Each row below holds a small network's activations on one record, seen along a few directions.
Each row is followed by the record's values for the fields Bas, Beb, Pel, Vade.
Not every record has every field; a missing one is written missing.
The largest differences between rows may come from other fields.
In the rows, zero is written as 500.
Strong random noise was added to every row along 11 fixed directions; ignore it. To show where, here is one row again and again, with new noise each time:
[252, 427, 914, 417, 522, 220, 674, 222, 475, 393, 675, 379, 366, 397, 652, 283, 214, 559, 350, 447, 402, 283, 409, 278, 540, 545, 410, 660, 685, 502, 703]
[645, 589, 480, 604, 502, 404, 620, 499, 646, 526, 594, 337, 506, 481, 597, 603, 223, 630, 345, 303, 487, 561, 273, 459, 598, 405, 560, 362, 510, 468, 598]
[308, 327, 531, 478, 479, 549, 445, 407, 336, 419, 579, 553, 500, 541, 477, 403, 577, 366, 451, 516, 336, 605, 430, 355, 425, 412, 593, 461, 507, 486, 491]
[412, 403, 704, 345, 479, 519, 535, 461, 498, 592, 369, 479, 372, 626, 477, 468, 673, 431, 400, 509, 465, 381, 526, 512, 526, 447, 398, 632, 441, 671, 549]
[271, 160, 530, 716, 395, 694, 687, 552, 456, 558, 546, 576, 641, 369, 529, 604, 422, 407, 687, 701, 536, 608, 711, 335, 474, 527, 473, 401, 450, 654, 546]
[609, 339, 524, 652, 595, 603, 519, 488, 436, 549, 617, 498, 664, 556, 297, 376, 398, 519, 662, 478, 410, 659, 762, 588, 490, 503, 600, 399, 490, 776, 433]
[630, 347, 332, 545, 581, 562, 391, 458, 330, 481, 591, 506, 721, 492, 431, 563, 473, 516, 456, 531, 250, 819, 431, 566, 497, 399, 811, 377, 478, 484, 501]
[447, 537, 404, 351, 379, 468, 815, 697, 547, 590, 694, 526, 421, 668, 579, 425, 551, 427, 604, 436, 505, 401, 452, 508, 317, 548, 476, 267, 553, 168, 351]
[596, 535, 499, 554, 444, 373, 468, 239, 343, 471, 546, 474, 787, 482, 469, 588, 317, 678, 377, 428, 396, 571, 369, 563, 492, 358, 496, 453, 545, 457, 660]
[390, 317, 416, 510, 456, 438, 905, 809, 690, 686, 603, 431, 534, 453, 519, 371, 344, 411, 764, 708, 443, 464, 565, 304, 288, 562, 544, 184, 564, 504, 383]
[454, 338, 659, 291, 546, 402, 728, 535, 590, 637, 585, 368, 349, 699, 399, 199, 487, 377, 452, 468, 280, 427, 418, 426, 355, 453, 583, 417, 606, 545, 367]
[733, 519, 518, 513, 474, 656, 356, 310, 193, 513, 517, 638, 690, 638, 456, 766, 641, 667, 363, 313, 535, 640, 661, 908, 692, 533, 506, 684, 386, 442, 598]
[635, 392, 575, 366, 492, 733, 627, 277, 498, 504, 616, 483, 732, 603, 500, 659, 609, 543, 740, 639, 413, 471, 742, 933, 472, 228, 433, 409, 459, 677, 633]

[536, 224, 470, 476, 430, 720, 883, 431, 710, 581, 770, 375, 583, 613, 517, 533, 386, 362, 681, 596, 378, 584, 459, 607, 304, 279, 630, 176, 626, 379, 384] | Bas is e1, Beb is v4, Pel is h3, Vade is u2
[377, 591, 563, 356, 579, 557, 221, 764, 648, 570, 160, 507, 153, 672, 428, 345, 944, 286, 454, 504, 555, 368, 512, 410, 517, 432, 379, 621, 315, 830, 410] | Bas is e5, Beb is v3, Pel is h5, Vade is u3
[694, 509, 560, 416, 678, 360, 463, 677, 621, 699, 381, 366, 437, 530, 495, 487, 490, 587, 391, 490, 439, 509, 502, 587, 602, 602, 627, 610, 475, 599, 524] | Bas is e5, Beb is v3, Pel is h5, Vade is u3
[293, 304, 301, 335, 480, 285, 576, 511, 432, 496, 527, 440, 633, 359, 563, 433, 430, 370, 461, 820, 140, 609, 104, 178, 216, 360, 778, 276, 647, 215, 508] | Bas is e4, Beb is v2, Pel is h3, Vade is u1
[489, 662, 553, 424, 526, 387, 652, 412, 691, 416, 676, 409, 594, 454, 561, 347, 400, 555, 893, 646, 551, 235, 666, 593, 312, 393, 341, 315, 621, 525, 581] | Bas is e3, Beb is v2, Pel is h3, Vade is missing
[521, 271, 449, 563, 503, 674, 530, 645, 430, 636, 581, 531, 435, 624, 449, 544, 552, 378, 360, 369, 433, 746, 451, 454, 532, 602, 745, 463, 468, 376, 360] | Bas is e2, Beb is v3, Pel is h3, Vade is u3
[515, 482, 421, 307, 437, 476, 636, 517, 627, 612, 441, 394, 422, 674, 454, 485, 597, 389, 432, 511, 372, 445, 261, 477, 336, 301, 558, 338, 513, 403, 430] | Bas is e2, Beb is v4, Pel is h5, Vade is u1
[320, 568, 607, 483, 488, 648, 518, 587, 629, 426, 636, 519, 237, 678, 549, 342, 675, 323, 656, 363, 617, 359, 605, 466, 446, 434, 345, 418, 463, 563, 418] | Bas is e5, Beb is v3, Pel is h5, Vade is u3
[380, 622, 212, 393, 451, 460, 186, 322, 322, 256, 316, 624, 703, 379, 425, 533, 752, 444, 639, 804, 394, 482, 394, 431, 282, 240, 470, 403, 446, 500, 582] | Bas is e4, Beb is v4, Pel is h5, Vade is u2
[137, 243, 637, 445, 312, 346, 686, 370, 289, 529, 427, 602, 572, 443, 432, 372, 401, 410, 378, 659, 382, 426, 354, 166, 331, 492, 329, 526, 619, 450, 492] | Bas is e4, Beb is v1, Pel is h5, Vade is u4
[282, 508, 453, 513, 486, 594, 331, 366, 347, 239, 567, 610, 512, 448, 448, 357, 590, 376, 636, 585, 395, 527, 523, 355, 390, 300, 451, 381, 482, 653, 504] | Bas is e2, Beb is v1, Pel is h3, Vade is u1
[476, 424, 362, 735, 529, 633, 679, 724, 684, 458, 641, 434, 420, 294, 670, 638, 251, 486, 577, 525, 549, 649, 472, 315, 615, 504, 633, 297, 474, 555, 514] | Bas is e6, Beb is v3, Pel is h3, Vade is u1
[398, 560, 383, 606, 532, 409, 487, 847, 598, 529, 499, 496, 373, 356, 715, 541, 465, 485, 490, 501, 598, 548, 438, 274, 565, 697, 604, 462, 441, 340, 498] | Bas is e3, Beb is v6, Pel is h5, Vade is u4
[444, 370, 581, 757, 403, 607, 549, 410, 529, 586, 595, 495, 711, 599, 367, 445, 367, 467, 631, 420, 570, 580, 605, 474, 389, 398, 391, 346, 523, 605, 473] | Bas is e5, Beb is v6, Pel is h3, Vade is u4
[406, 636, 420, 671, 378, 538, 380, 361, 419, 353, 515, 642, 748, 443, 434, 462, 514, 533, 781, 565, 658, 426, 684, 524, 348, 427, 269, 394, 510, 528, 508] | Bas is e1, Beb is v2, Pel is h5, Vade is u2
[257, 421, 738, 507, 532, 525, 477, 222, 591, 291, 547, 412, 444, 348, 576, 397, 425, 430, 613, 644, 455, 363, 528, 348, 498, 294, 396, 538, 558, 764, 682] | Bas is e3, Beb is v2, Pel is h5, Vade is u1
[534, 425, 477, 574, 495, 459, 543, 634, 424, 628, 493, 529, 466, 527, 483, 561, 465, 528, 355, 391, 534, 598, 495, 453, 568, 735, 598, 570, 476, 351, 454] | Bas is e4, Beb is v6, Pel is h5, Vade is u3
[208, 128, 695, 506, 494, 684, 461, 558, 400, 556, 500, 599, 348, 571, 421, 273, 608, 233, 375, 499, 374, 651, 506, 282, 484, 557, 570, 601, 511, 587, 311] | Bas is e2, Beb is v3, Pel is h3, Vade is u3
[464, 610, 534, 265, 518, 213, 716, 577, 542, 517, 554, 431, 387, 368, 724, 493, 404, 603, 489, 609, 474, 274, 417, 464, 484, 686, 531, 573, 619, 227, 587] | Bas is e3, Beb is v2, Pel is h5, Vade is u1
[617, 637, 586, 478, 519, 514, 544, 455, 628, 492, 562, 377, 327, 631, 543, 521, 452, 540, 382, 260, 537, 431, 412, 578, 607, 395, 470, 489, 472, 568, 539] | Bas is e6, Beb is v6, Pel is h5, Vade is u1
[567, 694, 476, 523, 363, 389, 524, 312, 399, 454, 623, 610, 948, 468, 481, 458, 335, 709, 706, 516, 550, 393, 602, 750, 344, 403, 221, 353, 606, 392, 547] | Bas is e2, Beb is v3, Pel is h5, Vade is u3
[498, 710, 431, 422, 334, 496, 653, 624, 578, 593, 609, 578, 525, 728, 462, 390, 601, 476, 693, 366, 663, 313, 536, 608, 270, 481, 259, 272, 534, 272, 351] | Bas is e2, Beb is v3, Pel is h3, Vade is u3
[676, 547, 490, 585, 264, 577, 786, 538, 624, 735, 445, 462, 513, 696, 476, 725, 365, 589, 246, 202, 667, 505, 299, 596, 561, 438, 311, 420, 482, 370, 414] | Bas is e1, Beb is v2, Pel is h5, Vade is u1
[633, 486, 612, 470, 372, 793, 836, 405, 838, 599, 560, 386, 436, 722, 499, 598, 501, 454, 634, 392, 664, 349, 610, 804, 495, 278, 259, 391, 496, 603, 413] | Bas is e6, Beb is v2, Pel is h5, Vade is u2
[389, 336, 390, 498, 533, 262, 416, 692, 365, 671, 473, 534, 659, 511, 361, 234, 500, 402, 498, 636, 300, 652, 400, 253, 253, 669, 747, 416, 591, 291, 335] | Bas is e3, Beb is v6, Pel is h3, Vade is u4
[356, 594, 411, 728, 278, 246, 406, 540, 331, 628, 207, 627, 697, 482, 243, 381, 389, 558, 381, 437, 672, 449, 399, 139, 321, 656, 241, 509, 529, 466, 388] | Bas is e4, Beb is v3, Pel is h5, Vade is u4
[473, 391, 469, 445, 600, 459, 458, 711, 690, 599, 376, 382, 348, 520, 436, 292, 516, 340, 387, 551, 313, 608, 280, 292, 449, 410, 676, 410, 511, 645, 335] | Bas is e3, Beb is v2, Pel is h3, Vade is u1
[240, 129, 932, 754, 512, 790, 482, 240, 318, 373, 702, 575, 264, 544, 465, 363, 372, 360, 267, 213, 513, 655, 670, 367, 763, 609, 505, 797, 529, 715, 459] | Bas is e6, Beb is v6, Pel is h5, Vade is u1
[328, 297, 616, 665, 425, 449, 772, 464, 647, 537, 536, 413, 503, 260, 666, 581, 171, 511, 480, 619, 577, 470, 454, 253, 538, 611, 466, 526, 607, 452, 586] | Bas is e4, Beb is v2, Pel is h5, Vade is u2
[444, 644, 575, 438, 429, 529, 628, 525, 486, 414, 710, 623, 505, 453, 734, 539, 485, 583, 653, 458, 663, 340, 665, 705, 554, 612, 298, 513, 534, 287, 535] | Bas is e2, Beb is v3, Pel is h5, Vade is u3
[584, 463, 471, 361, 604, 560, 513, 768, 521, 615, 396, 568, 464, 510, 463, 494, 721, 471, 698, 690, 519, 469, 765, 689, 500, 663, 525, 560, 429, 603, 397] | Bas is e1, Beb is v5, Pel is h3, Vade is u4
[257, 590, 492, 334, 439, 372, 100, 277, 216, 323, 337, 655, 615, 496, 482, 415, 819, 427, 423, 641, 402, 437, 342, 402, 332, 358, 383, 622, 509, 356, 597] | Bas is e5, Beb is v3, Pel is h3, Vade is u3
[387, 613, 458, 576, 281, 606, 276, 190, 181, 341, 444, 663, 477, 659, 397, 623, 671, 457, 246, 230, 615, 526, 336, 413, 490, 407, 369, 601, 428, 309, 525] | Bas is e2, Beb is v4, Pel is h3, Vade is u2
[425, 428, 466, 391, 397, 581, 497, 425, 395, 513, 499, 519, 388, 637, 577, 659, 646, 395, 220, 375, 439, 583, 200, 451, 507, 441, 605, 561, 493, 183, 498] | Bas is e4, Beb is v2, Pel is h5, Vade is u1
[450, 568, 492, 519, 415, 772, 612, 456, 833, 367, 548, 377, 343, 493, 699, 704, 530, 393, 580, 479, 604, 439, 359, 513, 566, 130, 355, 302, 411, 640, 591] | Bas is e5, Beb is v2, Pel is h5, Vade is u1

Which values does each new row have?
[396, 487, 477, 314, 327, 466, 641, 707, 409, 682, 301, 686, 566, 530, 533, 544, 743, 489, 592, 723, 591, 311, 670, 615, 401, 639, 256, 567, 450, 437, 434] | Bas is e6, Beb is v6, Pel is h5, Vade is u1
[500, 572, 614, 762, 462, 457, 472, 589, 650, 554, 194, 443, 398, 302, 537, 721, 299, 633, 291, 430, 739, 459, 440, 273, 778, 508, 257, 627, 355, 901, 687] | Bas is e1, Beb is v1, Pel is h3, Vade is u4
[626, 350, 547, 746, 665, 628, 410, 355, 404, 409, 696, 478, 635, 389, 446, 533, 256, 583, 530, 428, 427, 760, 666, 590, 682, 567, 722, 556, 522, 649, 552] | Bas is e4, Beb is v2, Pel is h5, Vade is u1
[304, 402, 398, 481, 290, 647, 576, 562, 544, 601, 264, 529, 326, 680, 323, 524, 755, 247, 476, 532, 569, 417, 406, 246, 317, 371, 395, 394, 400, 583, 373] | Bas is e2, Beb is v4, Pel is h5, Vade is u2
[402, 447, 714, 367, 642, 552, 569, 495, 667, 341, 764, 383, 95, 545, 729, 304, 450, 365, 340, 315, 369, 498, 337, 463, 646, 440, 645, 544, 582, 454, 446] | Bas is e6, Beb is v6, Pel is h5, Vade is u1
[569, 378, 642, 565, 379, 454, 754, 638, 750, 896, 323, 343, 455, 744, 277, 370, 353, 457, 315, 307, 533, 453, 358, 386, 419, 478, 396, 419, 524, 652, 322] | Bas is e2, Beb is v6, Pel is h5, Vade is u3
[349, 432, 616, 688, 526, 385, 388, 495, 396, 513, 583, 543, 619, 427, 520, 376, 375, 517, 523, 479, 526, 563, 572, 339, 481, 643, 523, 549, 547, 458, 553] | Bas is e3, Beb is v6, Pel is h3, Vade is u4
[360, 304, 714, 292, 492, 273, 691, 522, 551, 710, 381, 430, 625, 395, 593, 455, 478, 522, 552, 848, 387, 325, 535, 453, 395, 586, 460, 618, 589, 499, 639] | Bas is e3, Beb is v6, Pel is h5, Vade is u4
[623, 549, 478, 333, 722, 377, 289, 694, 442, 568, 391, 514, 478, 494, 404, 334, 664, 530, 554, 610, 369, 507, 640, 582, 520, 650, 660, 606, 452, 672, 469] | Bas is e2, Beb is v3, Pel is h5, Vade is u3
[579, 598, 441, 542, 318, 417, 512, 523, 496, 757, 168, 539, 743, 618, 260, 567, 568, 585, 533, 547, 644, 372, 541, 542, 343, 456, 212, 470, 447, 633, 496] | Bas is e4, Beb is v2, Pel is h3, Vade is u1
[696, 407, 573, 447, 616, 551, 579, 571, 622, 617, 546, 363, 374, 579, 543, 540, 439, 517, 315, 384, 387, 604, 428, 633, 660, 495, 695, 539, 491, 552, 483] | Bas is e6, Beb is v6, Pel is h3, Vade is u1
[563, 518, 382, 411, 433, 511, 535, 699, 559, 632, 385, 542, 467, 598, 473, 488, 615, 442, 394, 468, 495, 549, 345, 530, 444, 524, 502, 451, 491, 356, 291] | Bas is e1, Beb is v2, Pel is h5, Vade is u1
[459, 399, 513, 842, 441, 637, 721, 774, 743, 631, 649, 503, 588, 381, 666, 578, 247, 508, 697, 471, 739, 606, 670, 463, 577, 661, 444, 351, 485, 462, 438] | Bas is e3, Beb is v6, Pel is h3, Vade is u4
[443, 411, 505, 578, 437, 386, 693, 542, 827, 658, 272, 262, 565, 452, 346, 375, 238, 456, 514, 654, 387, 423, 280, 196, 336, 141, 374, 224, 518, 965, 506] | Bas is e6, Beb is v6, Pel is h5, Vade is u1
[559, 617, 441, 542, 465, 659, 642, 636, 883, 505, 495, 303, 217, 540, 720, 751, 468, 446, 390, 342, 611, 465, 240, 443, 643, 247, 481, 330, 387, 569, 591] | Bas is e6, Beb is v3, Pel is h5, Vade is u1
[475, 509, 573, 411, 529, 554, 701, 468, 636, 446, 563, 436, 375, 420, 649, 624, 496, 517, 691, 648, 598, 295, 671, 581, 537, 517, 437, 526, 489, 568, 634] | Bas is e4, Beb is v4, Pel is h5, Vade is u2
[295, 410, 413, 521, 469, 431, 430, 506, 333, 421, 516, 567, 502, 506, 395, 302, 514, 375, 479, 534, 340, 587, 387, 221, 342, 433, 577, 381, 533, 520, 405] | Bas is e6, Beb is v6, Pel is h5, Vade is u1
